These are the activations of a small neural network, seen along a few directions. Each row is one input.
Each table varies a few parts of the input and shows all the possible inputs, shuffled.
Descriptions start from the smaller parts, as in this example, which fits no table here: values(2) and (point or ring(11) or (line(4) and ring(5))).
Shared parts are said once, and a part with two or three values counts as separate values.

Other details of the inputs vary at random and push rows far along three fixed directions, the same in every table; ignore that.
These rows show it; all are for the same input, with only those details redrawn:
[  2 -10  16 -10 -14   3 -59  57  54  55  43 -46 -56]
[-35   4 -10   6  34 -25  43 -21  16 -23 -18 -39  39]
[ -8  32  -7 -44 -28  24   6  -3  34  42   8  13  19]
[-31  33 -26 -52 -16  27  64 -35  10  29 -32   3  60]
[  6  25   7  -7 -15   4 -33  13  53  20  43  27 -10]
[-14   8   1  22  27 -28   3  -2  38 -23  18 -14  11]
[-10  17  -7 -34 -28  20  -6  13  37  48  14  -7  -3]
[ -6  29  -6  44  37 -37  15 -32  38 -56  30  36  43]

A family of inputs:
x1: [ 16 -14  -5 -19  -6 -11  17  34 -20  12 -16  31 -16]
x2: [  5  25 -15  35  17 -29 -23 -40  44 -48  73  81  26]
x3: [ -7  37 -14 -37 -26  24  16 -15  34  32   9  32  28]
x4: [ 28 -28   4 -63 -78  18 -57  72 -15  78  11   2 -57]
x5: [-17  -2 -39 -28  16 -20  56  -9   0   2 -50  -1  41]
x6: [ 10  -6  14 -28  -8   9  71 -16 -46  15 -53  18  16]
x7: [ 49  -6  40  29 -31  17 -53  -4   3 -10  29  53  -9]
x8: [-30 -43  10  -2  21  23  11  -9  -8   4 -10 -86   1]
x9: [ 29   1  -3   9   4 -18 -24  13  63  -9  32  23 -16]
x10: [ 19  15 -32  52  40 -14 -17 -10 -24 -61 -28   5 -44]
x11: [-43 -43 -10   1  29 -28  32  10 -53 -15 -17 -28   2]
x12: [ 34  18 -26 -53 -69   8 -54  23  25  52  29  57   2]
x13: [-10  35 -77 -39 -51  58  31 -40 -65  18 -80  -4   9]
x14: [  1   4  -9  20  21 -42 -45  -5  20 -19  54  42   1]
x15: [ 26 -15  41 -36 -44  59 -10  19 -10  67 -34  -2 -31]
x16: [ 32  19  47  21  -3  -5 -21  14 -26   4  39  62 -19]
x17: [ 19 -39  30  76  31 -61  -2   1 -33 -58   8 -10 -10]
x18: [ -36  -71   47   24   26    4  -11   12  -38    2  -25 -103  -33]
x19: [ 32 -11   7   0 -24  31 -13  -6  15  -1   9 -17  18]
x20: [  -1  -58   23    0   25   17   11   33   14   15  -39 -114  -32]
x21: [ -7 -52  44  62  49 -55 -19  15 -40 -39  28 -39 -49]
x22: [  5  -9  20   9   3 -16 -29  59 -16  11  26  18 -35]
x23: [ 19  41  11  30  18  24  24 -48  17 -41  22  61  55]
x24: [-15   2 -39 -34 -26   2  47 -31  11   4 -30 -19  55]
x25: [-39 -28  -4 -20  19 -25   2  46  -2  33 -24 -86 -13]
x26: [-35   5 -40  32  40  -8  10 -41 -63 -81 -35 -35 -15]
x27: [ -9  36  21  -2  -1  45  66 -61 -43  -6 -45  55  73]
x28: [ 21  47 -15  39  10   4 -51  -4 -24 -52  11  30 -53]
Changing only one part turns x5 into x25. The same change can be made to x6. Which row results? -> x16
What is each input in this table made of? -> values(4) and (point or ring(6))
Change only the ring(6) part in x17. List by row number the other rows that result. -> x4, x7, x12, x19, x24
Change only the values(4) part in x18. List by row number the other rows that result. -> x7, x15, x27

A family of inputs:
x29: [ 12  23 -12   2   5  -8  67 -52 -11 -37 -14  79  75]
x30: [ -8 -14  -8 -37 -34  26 -42  29  -7  50   9 -30 -45]
x31: [-22  11   0 -32 -10  23  49 -13 -22  28 -33  -3  26]
x32: [ 28 -10  25  45  24  -4 -26   3  17 -33  19   4 -13]
x33: [ -7   7   8  39  37 -34  -4   2  -2 -39  14   5  -7]
x34: [  4  37 -32  -5   2 -11  47 -43 -15 -37 -17  78  65]
x35: [ 34  13  -9 -35 -45  18 -62  40  19  46  32  50 -41]
x36: [  9 -19   8  47  29 -46   5   3   4 -42   7   3   4]
x37: [  8 -21   6  47  35 -18 -14   7   2 -36   0 -43 -26]
x38: [-27  -7   3 -39  -5  20  34  10 -22  37 -34 -45  -7]
x39: [ 36  36  20   3 -30  17 -30 -33  15  -7  50 111  26]
x40: [-12 -29  36  45  43 -30   2  16   2 -31   6 -34 -12]
x41: [ -8 -28  11  36  27 -30 -19   3  -7 -29  15 -34 -15]
x42: [-27   8 -20 -36 -23  21  29 -23 -30  17 -29  -9  28]
x43: [ 45  20  16 -15 -50  44 -62  22  24  48  32  36 -41]
x44: [-27  18 -21 -42  -4  20  38 -12 -25  25 -34  -3  11]
x45: [ -8 -32  18  44  29 -31 -16   3  -6 -28  13 -37  -9]
x46: [-38  15 -29 -54  -9   7  40 -12  74  41   0 -36  58]
x47: [-31 -22 -16 -10   8   9  34   4 -28   3 -62 -95  -7]
x48: [ 26  19  -9  33   3  -2 -44  -1  17 -30  29  34 -29]
x49: [ 12 -24   5 -37 -31   9 -27  46   2  55  -2 -31 -41]
What is each input in this table made of? -> point or (values(4) and line(5))
Change only the values(4) part in x44. List by row number the other rows that result. -> x30, x35, x48
Change only the line(5) part in x43. List by row number the other rows that result. -> x32, x37, x47, x48
